These are the activations of a small neural network, seen along a few directions. Each row is one input.
Each table varies a few parts of the input and shows all the possible inputs, shuffled.
Descriptions start from the smaller parts, as in this example, which fits no table here: line(4) and (point or ring(9) or (values(3) and ring(5))).
Shared parts are said once, and a part with two or three values counts as separate values.
(in the rows, 128 means zero)

Other details of the inputs shift rows strongly along two fixed directions, in all tables alike. That doesn't count.

Rows:
r1: [135 133 137 168 161 134 148 140 132 127 174 137 106  95 121]
r2: [151 172 140 112 140 137 148 129  95  90 129  43 119 148 138]
r3: [143 149 132 149 124 138 130 121 138 104 146  72 131  94 122]
r4: [153 151 151 132 100 137 148 140 135  88 126  74 103 116 135]
r5: [ 91  89  79  97 163 138 140 115 142 198 113 186 141 145 141]
r6: [137 130 127 129 146 153 189 145 180 146 146 152  97  63 117]
r7: [138 141 136 164 113 117 137 120 128 100 141  79 132 100 115]
r8: [116 104 127 127 117 125  65 131 102 118 115 155 151 170 143]
r9: [140 142 136 170 156 135 132 144 130 112 166 118 116 105 134]
r10: [159 151 167 115 101 134 161 137 122 102 139  86 104 111 118]
r11: [128  81 124 149 137 148 192 131 173 165 164 136 103  58 125]
r12: [ 94 103  96 127 137 120  84 102 162 182 115 191 143 114 130]
r13: [164 153 158 109  82 151 132 139 113  69 119  50 121 133 137]
r14: [102 105 108 129 129 102 104 108 154 179 112 207 144 119 111]
r15: [117  76 113 157 145 146 190 131 185 167 165 140  97  57 128]
r16: [116 114 129  87  88 129  86 122 128 125  83 148 117 160 139]
r17: [124 156 127  79 118 115  95 123  87 118  82 115 153 207 146]
r18: [100 108 105  99 135 112 125 119 110 156  99 154 150 178 137]
r19: [148 130 148 135 115 130 172 141 149 121 138 114 103  96 118]
r20: [108 117 116 120  91 109  51 106 117 115  85 132 157 162 133]
r21: [104  84 112  99 116 138 114 120 163 183 107 196 123 124 139]
r22: [111 128 113 121 152 133  84 141 135 140 115 210 137 145 132]
r23: [ 87  79  89 149 160 130 108 132 153 176 137 224 130 123 136]
r24: [108 112 108  94 125 123 109 118 100 138  91 128 152 186 146]
r25: [131 105 132 162 184 149 167 135 152 173 196 167 108  65 118]
r26: [ 82  81  78 116 160 124 130 114 139 182 109 173 138 151 145]
r27: [127 111 127 165 145 121 171 115 158 161 171 134 132  62 105]
r28: [102 122  95  95 147 126 100 117 122 155  92 148 139 175 154]
r29: [116 139 126 104  97 111  53 105 113 121  88 139 146 159 127]
r30: [125 107 116 173 177 153 152 143 156 144 186 139 113  78 134]
r31: [132 121 123 156 158 137 160 112 170 176 173 138 126  51 115]
r32: [149 143 143 131  95 143 154 141 134  82 125  72 106 117 132]
r33: [108 109 120 140 114 113  66 134 104 108 106 158 143 175 142]
r34: [127 125 145  89  74 111 101 129 112 111  76 152 120 171 120]
r35: [149 134 154 165 139 131 139 146 111  96 172  97 129 116 126]
r36: [118 129 120 100  92 123  60 107 115 125  88 139 163 159 129]
r37: [144 150 129 129 145 129 183 139 112 110 136  78 124 134 122]
r38: [108 130 111 116  94 111  69 111 122 120  85 147 152 158 127]
r39: [154 144 148 147 134 150 120 144 109  89 160  88 131 123 135]
r40: [100  71 114 117  98 113 128 128 149 156  97 193 125 139 122]
r41: [170 207 157 121 104 128 110 134 110  56 115  60 139 124 115]
r42: [114 138 123 115  99 104  74 107 116 127  91 155 141 152 119]
r43: [148 143 149 159 105 108 141 124 119  93 140  80 137 109 103]
r44: [150 153 149 158 146 142 108 147 118  89 160  84 122 120 142]
r45: [129 131 139  82  68 126  86 131 110  97  77 126 138 183 138]
r46: [137 123 138 167 178 139 159 142 148 155 191 154 118  81 125]
r47: [159 168 160 141 108 111 138 121 113  95 140  85 126 108  96]
r48: [105 125  95  91 132 131  98 120 109 131  84 126 144 188 153]
r49: [148 138 144 129 114 147 145 136 146 104 135  78 103 103 140]
r50: [126 128 114 147 153 127 182 130 123 126 142  85 121 122 132]
r51: [132 141 144 122 106 109  56 140  90  90  98 148 146 192 134]
r52: [128 112 129 142 135 139 191 132 167 154 155 142  86  69 116]
r53: [157 170 160 134 115 118 136 119 115 107 149  86 130 104 105]
r54: [157 163 156 132 115 129 125 115 116 108 144  79 131 100 112]
r55: [160 182 150 120 126 119 150 139  88  78 119  48 130 163 130]
r56: [125 157 124  74 105 119  92 126  77  97  73 101 157 219 145]
r57: [124 148 135 103  95 105  61 108 113 124  90 145 159 165 127]
r58: [133 183 121  67 115 123  84 134  82  86  57 112 150 212 143]
r59: [140 137 134 141 142 120 185 136 110 109 139  73 126 134 119]
r60: [161 158 166 154 133 125 135 146 100  83 159 100 116 127 110]
r61: [155 146 158 124 109 137 159 139 137 110 141  89 110 106 128]
r62: [101  87 107 139 146 120 104 135 138 160 128 218 137 139 124]
r63: [126 101 124 178 166 140 143 142 145 131 180 126 117  88 134]
r64: [161 180 147 108 131 139 138 131  89  88 124  37 136 157 146]
r65: [ 95  81 102 128 123 118  97 101 150 182 116 190 154 115 121]
r66: [145 164 140 155 122 121 129 121 133 105 141  83 128  98 119]
r67: [158 139 158 116 106 147 159 133 130 111 142  86 102  99 124]
r68: [158 153 157 149 142 145 116 144 111  96 164  89 128 119 138]
r69: [ 93  75  95 105 116 141 112 122 169 170 101 191 119 127 142]
r70: [158 167 153 143  98 117 130 129 112  74 131  64 138 122 106]
r71: [111 144 113  91 123 112 104 120  93 127  81 133 135 193 139]
r72: [132 102 134 181 157 125 162 146 136 129 177 142 119  93 115]
r73: [100  87 112 113  86 118 103 125 138 133  83 165 126 155 138]
r74: [ 96  97  93  94 167 131 142 111 135 205 117 194 131 139 133]
r75: [160 160 167 145 137 131 129 143  99  93 166 101 120 125 121]
r76: [133 122 133 162 172 144 142 138 140 137 181 137 106  87 128]
r77: [121 130 104 147 184 135 197 128 151 168 158 124 110  93 133]
r78: [ 98  86 106 133 155 130 105 130 143 176 140 221 140 133 132]
r79: [103  80 120 105  95 120 117 124 144 156 101 182 131 144 131]
r80: [ 94 103  98  97 168 120 151 115 134 204 120 202 131 142 125]
r81: [128 119 120 155 153 132 174 117 168 169 173 143 129  56 106]
r82: [121 116 114 140 188 128 220 129 149 186 166 152 105  85 105]
r83: [155 140 152 128  92 134 161 145 130  84 126  82 111 120 118]
r84: [106 137 100  93 120 120 103 123  98 119  76 124 145 198 147]
Each input here is: values(4) and (point or (line(4) and ring(5))).
The inputs of r1 and r52 match in every part but the values(4) part. If r44 is changed in the same way as r1 into r52, which row does it become?
> r49
The inputs of r73 and r7 match in every part but the values(4) part. If r34 is changed in the same way as r73 into r7, which row does it become?
> r47
The inputs of r22 and r58 match in every part but the values(4) part. If r60 is changed in the same way as r22 into r58, which row does it become?
> r82
A walk changes only the line(4) part. It starts at r54 and steps to r31. List the rest of the walk in order.
> r36, r65
Change only the values(4) part in r15. List by row number the other rows that result.
> r20, r26, r63
Change only the ring(5) part in r81. List by row number the other rows that result.
> r3, r36, r38, r70
Change only the values(4) part in r19. List by row number the other rows that result.
> r14, r51, r55

Rows:
r85: [100 118  94  95 159 127 141 116 153 195 103 196 132 133 136]
r86: [145 141 132 162 149 127 175 115 133 134 173  83 123  74 113]
r87: [139 133 136 147 120 131 190 122 155 130 152  90 103  75 109]
r88: [145 157 139 129 117 131 103 129  93  77 129  47 151 158 139]
r89: [153 158 155 113  75 132 117 122 112  85 104  59 125 132 123]
r90: [107 111 115 126 135 117  94 109 164 177 126 217 138 102 114]
r91: [151 150 144 155 179 145 176 141 126 128 193  95 116  90 118]
r92: [137 150 117 132 159 146 192 120 147 141 147  78 110  85 128]
r93: [136 152 145  76  62 117  54 121 115  99  67 139 141 181 129]
r94: [132 137 150  83  68 130  56 136  90  87  73 143 136 198 137]
r95: [101  96 108 130 154 122 115 123 132 178 138 216 135 134 126]
r96: [156 139 151 170 162 136 182 145 129 112 186 105 113  82 106]
r97: [156 129 148 145 146 144 201 151 135 114 168 104  99  88 112]
r98: [ 92  72  93 141 141 116 115 117 151 172 122 192 148 126 123]
r99: [158 172 162 112  83 118 134 133 112  80 111  77 122 146 116]
r100: [153 133 150 179 149 144 143 146 151 106 185 104 107  65 129]
r101: [121 147 146 105  83 106  40 131  84  81  83 152 149 207 129]
r102: [ 89  95 100 136 130 105 110 102 155 180 119 197 138 112 112]
r103: [141 146 114 165 171 149 169 130 137 124 174  72 127  87 132]
r104: [108  98 117 106 119 126 127 116 160 190 109 208 126 115 116]
r105: [125 142 133  81  55 119  49 113 116  96  61 119 141 174 134]
r106: [141 145 128 152 165 133 171 116 135 140 173  75 126  79 115]
r107: [154 146 144 136 141 132 203 130 142 139 161  98 109  84 116]
r108: [146 150 137 135 154 128 211 137 141 138 153  97 110  88 115]
r109: [126 172 121  86 115 108  52 115  84 112  71 132 165 204 139]
r110: [149 134 150 150 135 143 191 149 143 114 172 111  93  84 113]
r111: [129 150 139  95  88  94  54 116  85  99  68 142 164 203 119]
r112: [143 132 131 139 133 135 196 118 143 137 155  83 109  81 120]
r113: [142 159 115 155 173 139 171 117 136 138 167  76 123  77 120]
r114: [153 172 139 136 137 138 100 141  87  71 130  63 134 167 149]
r115: [138 128 136 181 136 130 167 134 149 113 176  87 123  76 117]
r116: [150 154 145 140 101 124 106 128  92  69 128  51 148 154 138]
r117: [102  87 107 107 140 130 137 129 139 180 123 212 120 136 133]
r118: [163 174 170 134 102 133  81 140 103  55 136  89 129 135 127]
r119: [149 146 145 120  89 132 131 131 101  73 115  49 130 155 145]
r120: [156 143 159 170 151 146 163 141 135 116 189 111 111  67 111]
r121: [156 157 157 145 114 127 103 141  84  64 135  65 131 163 143]
r122: [112 142 119  76  84 107  84 114  92 105  52 113 145 203 136]
r123: [151 153 147 111  86 121 135 124 104  79  99  56 126 146 118]
r124: [ 96  98 103 130 129 118  89 102 165 177 121 200 139  94 119]
r125: [122 158 143 100  78  93  47 115  92  97  73 145 157 197 120]
r126: [144 138 125 146 172 157 185 147 138 123 163  88  99 101 146]
r127: [ 87  76  90 107 145 135 133 115 156 186 115 178 134 136 144]
r128: [124 124 136 113  93 108  42 135  80  79  77 134 152 214 141]
r129: [ 85  76  85 116 140 126 144 121 152 178 106 185 132 137 140]
r130: [150 151 141 166 174 137 188 148 122 119 185  99 113  90 114]
r131: [155 154 156 164 144 132 166 125 143 132 175 108 121  61 103]
r132: [154 183 149 124 121 108 123 132  88  87 119  74 145 154 118]
r133: [156 140 146 139 139 130 206 135 146 130 154 100 109  82 104]
r134: [ 94  85  99 131 170 129 106 126 140 183 138 196 134 142 141]
r135: [ 90  77  96 119 154 128 139 136 143 175 113 198 117 143 144]
r136: [148 140 143 131 165 152 194 146 133 130 174  96 103  96 126]
r137: [144 141 143 167 136 134 158 116 144 130 168  90 122  56 108]
r138: [100 104 106  92 151 122 140 115 151 198 110 194 133 133 129]
r139: [ 93  65  93 120 126 125 138 121 159 174 107 189 131 129 130]
r140: [144 128 142 177 136 142 157 132 146 117 175  84 127  64 122]
r141: [152 129 154 181 150 145 154 145 139 112 183  98 110  73 126]
r142: [ 97  75  97 120 113 136 108 122 177 173 115 195 126 107 138]
r143: [123 155 124  70 109 131  71 134  84  98  67 135 142 216 153]
r144: [128 156 137  92  89  97  54 112  80 107  76 139 163 203 131]
r145: [ 93  80 109 150 143 117 103 129 150 166 132 211 126 129 130]
r146: [105  75 108 122 126 139 103 136 168 167 122 209 111 115 142]
r147: [137 137 115 143 159 156 190 131 148 128 155  75 113  94 141]
r148: [119 127 131  80 101 127  66 135  88  98  75 121 138 218 161]
r149: [157 142 159 126  99 132 127 152  95  58 114  63 115 162 137]
r150: [139 133 122 172 159 134 181 136 133 119 174  75 126  88 123]
r151: [160 146 165 127  87 143 107 150 101  63 118  68 114 150 142]
r152: [ 94  72 107 128 128 126 124 136 157 168 119 206 110 132 136]
r153: [ 90  92  93  96 144 126 136 103 153 197 107 177 131 129 131]
r154: [101 112 104 114 164 114 117 111 142 197 127 199 147 130 121]
r155: [ 94  93 101 105 153 127 146 136 137 177 114 209 121 141 131]
r156: [ 99 114  92 122 178 133 112 126 135 183 132 209 137 138 133]
r157: [150 162 150 144 125 124 111 148  81  63 128  61 131 169 139]
r158: [153 159 154 142  88 130  80 133 114  58 126  60 145 128 136]
r159: [ 95  88  96 131 141 107 117 102 147 182 115 193 143 117 110]
r160: [147 147 150 127  75 127 124 137 112  64 111  54 125 150 134]
r161: [ 88  99  85 126 154 109 122 106 140 189 115 188 143 124 119]
r162: [109  90 114 110 126 139 109 133 164 169 125 220 114 113 128]
r163: [ 97  72 103 120 141 130 131 130 145 177 122 200 116 138 147]
r164: [123 124 134  93  57 127  57 126 104  89  66 114 149 188 147]
The inputs of r112 and r87 match in every part but one. If r86 is changed in the same way as r112 into r87, which row does it become?
> r102
The inputs of r120 and r156 match in every part but one. If r141 is changed in the same way as r120 into r156, which row does it become?
> r114
The inputs of r164 and r129 match in every part but one. If r140 is changed in the same way as r164 into r129, which row does it become?
> r150
What is each input in this table made of?
> values(2) and ring(5) and line(8)
Change only the ring(5) part in r87. List by row number the other rows that result.
> r99, r110, r152, r160
Change only the line(8) part in r109. List by row number the other rows that result.
> r90, r111, r125, r131, r132, r144, r154
